data = [0.13, 0.05, 0.14, -0.12, 0.16, 0.02, 0.11]
data[-7] = 0.13
data[-6] = 0.05
data[2] = 0.14
data[3] = -0.12

B =
[[  82.788  153.648   59.463   60.688   49.196  -29.389  106.161  174.993
   -50.286  119.260   69.065 -225.618   35.365    0.112   76.660]
 [ 267.677  205.227  -19.801  -86.438    5.466  202.680  -78.977   32.655
   -18.235 -117.872  104.366 -189.668  257.421  -34.095  209.486]
 [  86.333   67.385  -17.769  142.179  -64.995 -134.410  124.979  140.501
   159.491   93.464   -6.000  264.077 -178.374   98.512  -93.800]
 [  72.927  112.705  -51.276   50.178  -76.475   78.682   45.609  186.801
  -113.717  211.923   -0.577  263.237   98.108   -7.048  105.306]
 [ 263.928  262.180  -14.138  -71.722  -38.894  214.434  -21.776  136.634
  -110.979  -53.850  205.037  273.361  218.356  -81.892   29.741]]
B[0, 0] => 82.788
B[2, 10] => -6.000
B[4, 14] => 29.741
B[3, 12] => 98.108
B[:, 6] => [106.161, -78.977, 124.979, 45.609, -21.776]
B[1, 11] => -189.668
B[3, 9] => 211.923
B[1, 6] => -78.977
B[:, 9] => [119.260, -117.872, 93.464, 211.923, -53.850]
B[0] => [82.788, 153.648, 59.463, 60.688, 49.196, -29.389, 106.161, 174.993, -50.286, 119.260, 69.065, -225.618, 35.365, 0.112, 76.660]
B[0, 11] => -225.618
B[2, 7] => 140.501
B[2, 11] => 264.077
B[:, 11] => [-225.618, -189.668, 264.077, 263.237, 273.361]
B[:, 0] => [82.788, 267.677, 86.333, 72.927, 263.928]
B[1] => [267.677, 205.227, -19.801, -86.438, 5.466, 202.680, -78.977, 32.655, -18.235, -117.872, 104.366, -189.668, 257.421, -34.095, 209.486]
B[0, 13] => 0.112
B[1, 7] => 32.655
B[4, 0] => 263.928
B[:, 12] => [35.365, 257.421, -178.374, 98.108, 218.356]
B[1, 9] => -117.872
B[4, 5] => 214.434
B[4, 4] => -38.894
B[1, 3] => -86.438
B[:, 2] => [59.463, -19.801, -17.769, -51.276, -14.138]
B[3, 4] => -76.475
B[:, 7] => [174.993, 32.655, 140.501, 186.801, 136.634]
B[:, 5] => [-29.389, 202.680, -134.410, 78.682, 214.434]
B[2, 6] => 124.979
B[4, 11] => 273.361
B[2, 1] => 67.385
B[3, 0] => 72.927
B[1, 13] => -34.095
B[2, 4] => -64.995

M =
[[  1  29  15  10  23  20  14   6  13   2 -13 -14   0]
 [-26   8   2   4  15 -20   6  -5  -8  -7  -9  21  -4]
 [ -2 -12  18 -11 -14 -17   6  23   7   3   9   5  27]
 [-16   2 -12   8  12 -11  -1 -15 -15  -5   1  24 -13]
 [ 13  26   6  13  21  30   7  -2  11   6  -8 -13  -7]
 [ 30   7   2   6  -2  32   0   7  16  13   9 -18   7]
 [ 15 -21   3  -7 -21  -6  -5  14   3   8  22   7  20]
 [ 12 -14  12  -9 -20  -5   3  22  11   9  16  -2  26]
 [ 28   0 -17  10  -2  26  -8 -11   2  10  13   1 -10]
 [  0 -20   4  -9 -17 -19  -1  12  -1   4  17  16  19]
 [ 18  22  -2  16  19  31   3  -5  12   5  -4 -10 -11]
 [  1  30   6  13  25  21  11  -2   8   1 -16 -10  -9]
 [ 23  13  10   6   5  29   5  13  18  11   0 -20   7]]
Rows and columns are counted from 0.
(0, 0) => 1
(1, 0) => -26
(7, 9) => 9
(9, 6) => -1
(1, 9) => -7
(6, 8) => 3
(0, 9) => 2
(6, 4) => -21
(5, 11) => -18
(4, 1) => 26
(10, 4) => 19
(3, 4) => 12
(4, 2) => 6
(8, 4) => -2
(8, 10) => 13
(2, 7) => 23
(11, 8) => 8
(0, 6) => 14
(11, 3) => 13
(3, 2) => -12
(1, 4) => 15
(3, 7) => -15
(7, 3) => -9
(3, 11) => 24
(7, 4) => -20
(1, 11) => 21
(3, 9) => -5
(3, 6) => -1
(10, 7) => -5
(4, 7) => -2
(7, 5) => -5
(9, 4) => -17
(2, 3) => -11
(11, 0) => 1
(0, 1) => 29
(4, 10) => -8

A = [639 954 920 467 892 242 654]
A[0]	639
A[2]	920
A[6]	654

x =
[[ -6 -12  59  65  -2  42 -32  -5]
 [ 51  11 -23 -52 -33  -5 -34  -9]
 [ 50 -34   3  -3  29 -25  10 -78]
 [-39  -9  74  -6  31  36 -43 -45]
 [ -8 -37   5 -33   1 -13 -48   5]
 [ 55 -75 -14 -26   2  -2 -69 -60]]
x[0,0] => -6
x[2,0] => 50
x[2,7] => -78
x[0,2] => 59
x[5,7] => -60
x[0,6] => -32
x[2,6] => 10
x[5,5] => -2
x[3,7] => -45
x[4] => [-8, -37, 5, -33, 1, -13, -48, 5]
x[3,4] => 31
x[3,6] => -43
x[1,3] => -52
x[1,7] => -9
x[5,6] => -69
x[:, 6] => [-32, -34, 10, -43, -48, -69]
x[3,1] => -9
x[2,3] => -3
x[2,1] => -34
x[:, 7] => [-5, -9, -78, -45, 5, -60]

a =
[[ 21 -37  -8  19  11 -10  36  -8  29 -43 -11 -10]
 [ 32 -28 -20   8  -5 -26  21   3 -16 -47 -14 -35]
 [-35 -43  24  14  24 -57 -25 -28  -5 -25  31 -71]
 [ 15 -15   9  27  29   0  59 -35  19  17 -16  51]
 [ 80  28 -40 -22 -36  54  -5 -20   9  70 -62  13]
 [-21 -64  45   0  44 -52 -42 -29  28  -7  40 -37]]
a[-6][-12] => 21
a[1] => [32, -28, -20, 8, -5, -26, 21, 3, -16, -47, -14, -35]
a[:, -6] => [36, 21, -25, 59, -5, -42]
a[3][-6] => 59
a[:, 1] => [-37, -28, -43, -15, 28, -64]
a[-1] => [-21, -64, 45, 0, 44, -52, -42, -29, 28, -7, 40, -37]
a[-6] => [21, -37, -8, 19, 11, -10, 36, -8, 29, -43, -11, -10]
a[3][-9] => 27
a[5][6] => -42
a[1][0] => 32
a[-1][-5] => -29
a[-5][1] => -28
a[1][2] => -20
a[-1][-9] => 0
a[4][-9] => -22
a[1][-3] => -47
a[-6][-3] => -43
a[0][-5] => -8
a[:, -1] => [-10, -35, -71, 51, 13, -37]
a[0][11] => -10
a[5][-4] => 28
a[-6][-6] => 36
a[1][-5] => 3
a[0][-8] => 11
a[-2][2] => -40
a[:, 10] => [-11, -14, 31, -16, -62, 40]
a[-4][-3] => -25
